Here are a small network's activations along a few directions, averaged over the inputs that share one value of a field.
Related values have similar rows: they may be neighbours, one step apart, or belong to one group.
(in the rows, 500 means zero)
Random noise pushes rows far along 6 fixed directions. That doesn't count. These rows show it; they differ only by the noise:
[578 503 397 572 446 691 465 629 779 359 467 545 490 461 244 450 445 213
 446]
[384 394 334 458 464 476 483 497 600 602 464 698 600 656 672 346 562 521
 514]
[549 543 482 616 541 790 550 506 425 651 578 300 530 397 337 338 506 638
 407]
[411 674 393 770 487 771 477 562 372 671 604 380 661 331 415 292 597 724
 581]
[373 524 459 472 478 309 463 604 614 463 498 711 658 643 696 444 517 436
 612]
[429 740 541 743 530 428 487 671 480 495 633 451 701 454 483 376 523 535
 516]
[463 399 456 348 485 531 505 512 592 524 448 620 533 603 602 468 482 469
 579]
[496 620 780 414 592 435 628 642 382 547 496 434 490 453 625 580 454 613
 630]


Field LURUB:
puso: [585 603 644 471 576 634 456 461 385 472 631 303 573 497 385 590 360 541
 539]
rori: [551 429 579 339 537 599 640 528 508 585 456 486 436 502 554 573 465 560
 556]
bakil: [495 516 525 373 464 266 537 635 579 354 297 734 319 596 672 711 501 429
 689]
nule: [529 367 420 419 564 400 462 298 412 426 543 474 488 569 583 549 424 485
 301]
tira: [445 460 632 334 520 391 572 539 523 378 461 612 364 490 477 655 394 424
 563]
pesog: [600 120 481 235 516 533 501 294 625 521 492 525 437 722 509 547 436 287
 237]
pogeb: [476 635 508 559 394 484 533 742 542 525 300 587 422 334 505 524 555 418
 703]
teso: [652 378 669 220 484 417 477 352 419 442 478 457 428 511 589 673 445 572
 616]
fum: [610 395 502 403 456 571 410 385 571 461 577 250 481 501 340 499 425 397
 588]
diza: [602 503 415 475 495 507 372 471 637 381 517 487 498 620 390 580 411 323
 331]
tipo: [328 605 333 848 395 453 369 561 626 560 618 522 726 469 474 248 624 476
 429]
vuf: [553 565 456 496 542 638 387 314 468 432 718 384 721 468 277 575 478 434
 542]
kupob: [532 453 418 483 474 430 396 376 423 409 563 509 533 560 431 490 486 575
 508]
sebo: [184 718 410 826 588 170 502 586 463 464 505 744 651 470 725 404 655 520
 436]
popit: [629 387 673 403 475 581 507 463 678 304 515 446 403 440 219 657 352 288
 497]
zarer: [708 561 822 501 593 615 473 538 322 477 575 221 398 319 395 645 420 490
 391]
tik: [540 419 541 554 424 358 502 539 574 507 379 514 366 511 625 511 583 432
 425]
liv: [522 276 339 354 375 714 463 328 587 560 330 712 369 494 529 609 584 465
 517]
gabi: [351 474 437 389 543 512 486 479 504 420 421 651 506 604 680 553 441 468
 625]
gadez: [406 477 348 559 548 594 533 424 407 592 588 403 593 584 426 336 518 631
 417]
nofiv: [569 510 606 316 545 385 566 543 455 427 501 422 403 554 489 612 453 528
 602]
vib: [532 438 559 303 597 193 449 469 467 314 544 552 488 711 695 618 377 391
 395]
vuni: [433 493 504 391 501 197 595 420 357 549 525 535 528 569 625 435 564 618
 448]
depos: [638 535 544 598 506 579 676 620 430 646 238 465 271 377 532 501 608 536
 377]
tifur: [448 394 524 498 416 337 603 420 571 675 381 659 315 512 638 454 597 671
 523]
A value of LURUB combines one of 5 hidden first parts with one of 5 second parts; all combinations occur once.
Changing only the second part turns vuf into tifur. pesog has the same second part as vuf; what does that change turn pesog into? -> fum
Changing only the second part turns tira into nule. popit has the same second part as tira; what does that change turn popit into? -> liv
Changing only the second part turns sebo into vuni. gabi has the same second part as sebo; what does that change turn gabi into? -> nofiv
Changing only the second part turns vib into gadez. diza has the same second part as vib; what does that change turn diza into? -> rori

Field NUPEL:
bati: [357 779 505 757 370 512 406 555 340 513 597 324 609 125 415 450 577 749
 856]
muso: [701 419 543 541 478 571 492 543 437 724 464 313 361 408 429 363 494 523
 255]
naba: [512 264 546 279 481 331 558 452 513 631 485 416 499 656 702 452 436 584
 641]
sobed: [449 418 531 360 522 278 679 529 437 589 394 614 462 696 782 400 592 747
 644]
redu: [562 573 621 347 536 301 519 397 237 595 417 449 415 525 750 602 504 718
 477]
dibu: [309 734 567 800 617 495 558 675 283 601 552 544 512 398 509 406 528 611
 396]
naz: [363 405 584 395 605 379 665 428 468 853 575 401 634 694 836 362 520 822
 490]
ruku: [648 627 743 737 666 870 673 528 249 626 579 245 303 293 384 584 561 714
 253]
nez: [602 651 605 369 509 404 504 514 477 240 595 290 535 407 250 646 333 481
 591]
domo: [311 564 485 650 458 592 597 686 563 509 393 747 523 358 435 561 560 492
 638]
gaguf: [407 526 436 585 369 685 416 374 553 396 581 498 637 325 370 500 591 503
 738]
semat: [467 487 261 586 244 292 287 482 743 410 428 810 565 546 604 484 676 352
 573]
tuk: [569 536 320 605 447 912 352 461 455 476 527 364 669 506 430 505 469 505
 616]
zesu: [467 352 310 195 442 822 375 185 299 348 592 509 557 500 366 611 410 471
 838]
pab: [208 494 285 718 439 503 435 396 571 764 617 643 741 568 585 200 666 629
 452]
mefil: [533 480 624 714 510 624 589 564 639 690 342 628 285 385 493 515 556 466
 284]
von: [606 392 395 310 502 409 394 405 535 433 416 499 480 725 661 492 460 384
 427]
bifos: [576 420 761 372 661 385 464 286 246 569 635 373 577 450 610 661 521 626
 605]
femun: [341 425 135 357 361 930 282 591 583 479 477 623 679 327 386 450 465 549
 959]
tur: [525 483 562 344 632 719 642 566 338 561 421 450 422 550 548 611 442 666
 684]
pati: [555 585 486 650 552 649 351 330 269 460 709 222 556 390 316 517 436 563
 277]
dif: [550 247 316 501 528 655 662 275 564 679 492 534 353 514 269 267 574 574
  64]
pek: [492 495 450 377 475 604 657 607 505 552 250 594 169 501 559 534 542 484
 567]
besel: [437 673 367 673 440 541 483 557 398 403 470 472 465 375 415 468 569 561
 563]
gab: [682 540 932 461 707 410 679 625 434 705 529 230 405 506 601 515 481 527
 183]
A value of NUPEL combines one of 5 hidden first parts with one of 5 second parts; all combinations occur once.
Changing only the second part turns gab into bifos. tuk has the same second part as gab; what does that change turn tuk into? -> pati
Changing only the second part turns besel into pek. nez has the same second part as besel; what does that change turn nez into? -> sobed
Changing only the second part turns naba into bati. muso has the same second part as naba; what does that change turn muso into? -> semat
Changing only the second part turns gaguf into naz. zesu has the same second part as gaguf; what does that change turn zesu into? -> tur
